Each row below holds a small network's activations on one input, seen along a few directions.
Each table varies a few parts of the input and shows all the possible inputs, shuffled.
A made-up example of a description, with smaller parts first: one of 6 places along a line, together with either a single point or one of 9 places around a ring or (one of 3 separate values, together with one of 5 places around a ring).
Shared parts are said once, and a part with two or three values counts as separate values.

Other details of the inputs vary at random and push rows far along two fixed directions, the same in every table; ignore that.

Rows:
x1: [ 2.83  3.56 -2.71 -0.69 -4.52 -0.26 -3.67 -1.39  4.73 -1.33 -2.32  0.41]
x2: [ 5.24 -0.58 -3.01 -3.38 -0.84  3.03  2.54 -0.75  1.05 -8.36 -0.62  3.77]
x3: [-2.46 -2.46  0.32 -0.12  0.76 -1.94  1.16  0.81 -1.95  0.77  0.46 -0.79]
x4: [-0.89 -0.96  2.15  2.01 -0.31 -0.37 -0.28 -0.19 -2.68  1.50  3.00 -0.53]
x5: [-2.42 -3.56  0.90  0.55  0.61 -1.67  0.38  1.25 -1.16  0.87  0.59 -0.46]
x6: [ 3.14 -2.76  1.27  3.63  7.29  1.83 -5.01 -2.38 -2.39  2.64  1.52 -1.23]
x7: [-1.77  0.45  1.53  0.63  1.97 -0.59  1.11  0.15 -2.64  0.98  1.65 -0.45]
x8: [-3.43  3.74  0.97  2.10 -1.77 -1.22 -3.45  0.79  4.10  8.42 -3.03 -3.43]
x9: [-3.28  6.18  0.52  1.01 -0.93 -2.15 -3.57 -0.14  3.00  7.45 -2.95 -3.71]
x10: [ 0.55  5.68 -1.75  1.00 -4.42  1.53 -3.16  0.13  8.17  5.49 -5.67 -1.10]
x11: [ 5.51 -0.57 -2.83 -3.24 -0.97  2.92  2.18 -0.97  1.14 -8.41 -0.14  3.73]
x12: [-2.24 -1.15  0.38 -0.48  1.44 -2.59  0.07  0.25 -2.21 -0.16  1.27 -0.89]
x13: [ 1.16  8.34 -1.81 -1.07 -3.09  1.12 -3.41 -0.87  6.59  3.98 -5.66 -1.95]
x14: [-2.05 -1.93  1.84  1.61  1.17  0.43  1.43  1.21 -1.51  1.99  1.18 -0.14]
x15: [-1.62  0.82  1.82 -0.42  2.51 -0.10  1.06  0.24 -3.06  0.74  1.13 -1.15]
x16: [-2.33 -3.56  0.96  0.59  0.57 -1.71  0.26  1.17 -1.13  0.85  0.75 -0.48]
x17: [-2.15 -1.14  0.44 -0.43  1.39 -2.63 -0.05  0.18 -2.18 -0.17  1.43 -0.91]
x18: [-2.33 -1.16  0.32 -0.52  1.49 -2.55  0.19  0.33 -2.24 -0.15  1.12 -0.87]
x19: [ 5.33 -0.58 -2.95 -3.33 -0.88  2.99  2.42 -0.83  1.08 -8.38 -0.46  3.76]
x20: [-1.88 -1.92  1.95  1.70  1.08  0.36  1.19  1.07 -1.44  1.96  1.50 -0.17]
x21: [ 2.07  2.35 -3.18 -1.11 -3.87  0.58 -0.96 -0.41  5.49 -0.07 -4.04  0.58]
x22: [-1.60 -0.82  1.66  1.17  1.08 -0.09  1.58  0.38 -2.18  1.86  1.74 -0.46]
x23: [ 1.76  7.68 -1.59  0.79 -4.96  0.39 -5.10 -1.53  6.37  3.69 -3.74 -1.23]
x24: [ 1.62  8.18 -1.56 -0.93 -3.21  1.06 -3.71 -1.17  6.55  3.65 -4.88 -1.86]
x25: [-2.14 -1.94  1.78  1.57  1.22  0.47  1.55  1.29 -1.54  2.00  1.01 -0.12]
x26: [ 2.85 -4.40 -0.02  2.70  6.48 -0.19 -5.90 -1.50 -2.30  1.93  0.45 -1.28]
x27: [-2.50 -1.17  0.20 -0.61  1.58 -2.47  0.43  0.47 -2.30 -0.12  0.80 -0.83]
x28: [ 5.31 -2.33 -3.11 -1.80 -2.27  3.05  3.28 -0.59  1.80 -7.42 -0.25  4.55]
x29: [-2.11 -2.43  0.55  0.05  0.58 -2.10  0.67  0.52 -1.83  0.73  1.10 -0.86]
x30: [ 5.06 -1.03 -3.34 -2.37 -1.36  2.57  2.77 -0.78  1.41 -8.23 -0.26  4.50]
x31: [ 5.38 -2.15 -1.84 -0.30 -1.49  5.71  4.41  0.19  1.81 -6.50 -0.10  5.47]
x32: [-1.52 -0.82  1.72  1.21  1.03 -0.13  1.46  0.30 -2.15  1.85  1.90 -0.48]
x33: [-2.24 -3.55  1.02  0.64  0.52 -1.75  0.13  1.10 -1.10  0.84  0.91 -0.49]
x34: [ 2.26  7.98 -1.12 -0.14 -4.55  0.84 -5.40 -1.68  5.97  3.24 -3.72 -1.87]
x35: [-2.59 -1.18  0.14 -0.66  1.63 -2.43  0.55  0.54 -2.33 -0.11  0.64 -0.82]
x36: [ 5.60 -0.58 -2.76 -3.20 -1.02  2.88  2.08 -1.05  1.16 -8.45  0.03  3.72]
x37: [ 6.13  0.74 -1.63 -2.15 -0.38  4.99  3.48 -1.08  0.46 -7.68  0.42  4.33]
x38: [-2.37 -2.45  0.38 -0.08  0.71 -1.98  1.03  0.74 -1.92  0.76  0.62 -0.80]
x39: [-1.12 -0.85  1.38 -0.54  0.47 -2.44 -2.19 -0.45 -3.02 -0.76  2.51 -1.66]
x40: [-1.27  0.85  2.07 -0.24  2.32 -0.26  0.58 -0.06 -2.94  0.70  1.76 -1.21]
x41: [-1.36  0.84  2.00 -0.29  2.37 -0.22  0.70  0.02 -2.97  0.71  1.61 -1.19]
x42: [-2.02 -2.42  0.61  0.10  0.53 -2.14  0.55  0.45 -1.80  0.71  1.26 -0.88]
x43: [ 0.63  7.95 -2.33 -0.20 -3.45  0.77 -2.90 -0.66  6.89  4.31 -5.78 -1.23]
x44: [ 0.66  8.04 -2.27 -0.14 -3.52  0.68 -3.09 -0.73  6.98  4.42 -5.68 -1.31]
x45: [ 6.42 -2.20 -1.13  0.72 -3.07  5.27  2.03 -0.67  1.47 -6.84  1.79  5.29]
x46: [-1.86  0.44  1.48  0.58  2.01 -0.55  1.23  0.22 -2.67  0.99  1.49 -0.44]
x47: [-2.68 -3.59  0.72  0.41  0.74 -1.55  0.74  1.46 -1.25  0.90  0.11 -0.40]
x48: [-1.95 -0.85  1.43  1.00  1.27  0.07  2.06  0.66 -2.30  1.90  1.10 -0.40]
x49: [-2.59 -3.58  0.78  0.46  0.70 -1.59  0.62  1.39 -1.22  0.89  0.27 -0.42]
x50: [-1.69 -0.83  1.60  1.13  1.13 -0.05  1.70  0.45 -2.21  1.87  1.58 -0.45]
x51: [-1.59 -3.68  1.46  1.46 -0.83 -1.97 -1.60  0.60 -1.63  0.48  2.01 -0.58]
x52: [-1.39 -2.56  1.06  0.91 -0.82 -2.36 -1.19 -0.04 -2.31  0.35  2.36 -0.96]
x53: [-2.01 -0.75  0.71 -1.50  1.98 -2.10 -0.12  0.27 -2.59 -0.38  0.95 -1.57]
x54: [ 5.69 -0.57 -2.70 -3.16 -1.06  2.85  1.96 -1.12  1.19 -8.47  0.19  3.71]
x55: [-1.60  0.46  1.65  0.71  1.88 -0.67  0.87  0.00 -2.58  0.96  1.97 -0.48]
x56: [-1.78 -0.84  1.55  1.09  1.17 -0.01  1.82  0.52 -2.24  1.88  1.42 -0.43]
x57: [-1.87 -0.84  1.49  1.04  1.22  0.03  1.94  0.59 -2.27  1.89  1.26 -0.41]
x58: [-2.51 -3.57  0.84  0.50  0.66 -1.63  0.50  1.32 -1.19  0.88  0.43 -0.44]
Each input here is: one of 2 separate values, together with either a single point or (one of 4 places along a line, together with either a single point or one of 6 places along a line).
The inputs of x15 and x2 match in every part but the choice among 2 separate values. If x7 is changed in the same way as x15 into x2, which row does it become? -> x18
The inputs of x29 and x22 match in every part but the choice among 2 separate values. If x12 is changed in the same way as x29 into x22, which row does it become? -> x9
Which other rows does x31 become when the place on the line of 6 takes its other values? List them by row number. -> x8, x10, x14, x20, x25
Which other rows does x16 become when the choice among 2 separate values takes its other values? List them by row number. -> x20
Which other rows does x29 become when the place on the line of 6 takes its other values? List them by row number. -> x3, x21, x28, x38, x42
Which other rows does x4 become when the place on the line of 4 takes its other values? List them by row number. -> x23, x34, x45

Rows:
x59: [-1.67 -1.01  0.32 -0.03 -0.50 -0.88  1.65  0.75 -0.81  0.07  0.57  0.14]
x60: [ 2.86  2.07 -2.23 -0.64 -2.39  1.19 -1.66 -0.81  3.98 -1.07 -2.55  0.84]
x61: [ 0.17 -0.06  0.50  0.01  0.75  0.34  0.64 -0.14 -1.19 -0.58  0.95  0.19]
x62: [-1.34 -0.05  0.51 -0.73 -0.23 -0.47  1.80  0.66 -1.04 -0.92  0.71  0.25]
x63: [ 2.85  2.04 -2.32 -0.74 -2.16  1.23 -1.56 -0.78  4.06 -0.99 -2.66  0.87]
x64: [ 0.05 -1.08  0.50  0.53  0.50  0.39  0.46  0.14 -0.77 -0.15  0.77  0.33]
x65: [ 0.15 -0.10  0.41 -0.07  0.95  0.39  0.73 -0.14 -1.18 -0.56  0.78  0.22]
x66: [-0.20 -1.11  0.19  0.10  0.76 -0.62 -0.45 -0.07 -0.98 -0.32  0.64 -0.20]
x67: [-4.79  3.03  0.92  1.11  0.18 -4.02 -4.84  0.36  1.51  8.20 -2.45 -5.02]
x68: [ 0.16 -0.09  0.44 -0.04  0.89  0.38  0.70 -0.14 -1.19 -0.56  0.83  0.21]
x69: [ 0.05 -1.12  0.41  0.47  0.71  0.44  0.56  0.16 -0.76 -0.14  0.60  0.36]
x70: [ 0.16 -0.07  0.47 -0.02  0.82  0.36  0.67 -0.14 -1.19 -0.57  0.89  0.20]
x71: [-1.71 -1.20  0.22 -0.80 -0.33 -1.52  0.83  0.66 -0.96 -0.28  0.41 -0.50]
x72: [ 0.05 -1.10  0.44  0.49  0.64  0.42  0.53  0.15 -0.76 -0.14  0.65  0.35]
x73: [ 0.05 -1.07  0.53  0.55  0.44  0.38  0.43  0.14 -0.77 -0.16  0.83  0.32]
x74: [ 2.85  2.05 -2.29 -0.70 -2.24  1.22 -1.59 -0.79  4.03 -1.02 -2.62  0.86]
x75: [ 0.09 -1.09  0.45  0.50  0.54  0.43  0.49  0.14 -0.77 -0.18  0.68  0.37]
x76: [ 0.22 -0.04  0.52  0.01  0.65  0.35  0.61 -0.15 -1.21 -0.62  0.97  0.23]
The inputs of x69 and x65 match in every part but one. If x72 is changed in the same way as x69 into x65, which row does it become? -> x68
What do these inputs look like to the network? -> one of 3 separate values, together with either a single point or one of 5 places along a line
Which other rows does x73 become when the choice among 3 separate values takes its other values? List them by row number. -> x60, x76
Which other rows does x63 become when the place on the line of 5 takes its other values? List them by row number. -> x60, x66, x67, x74
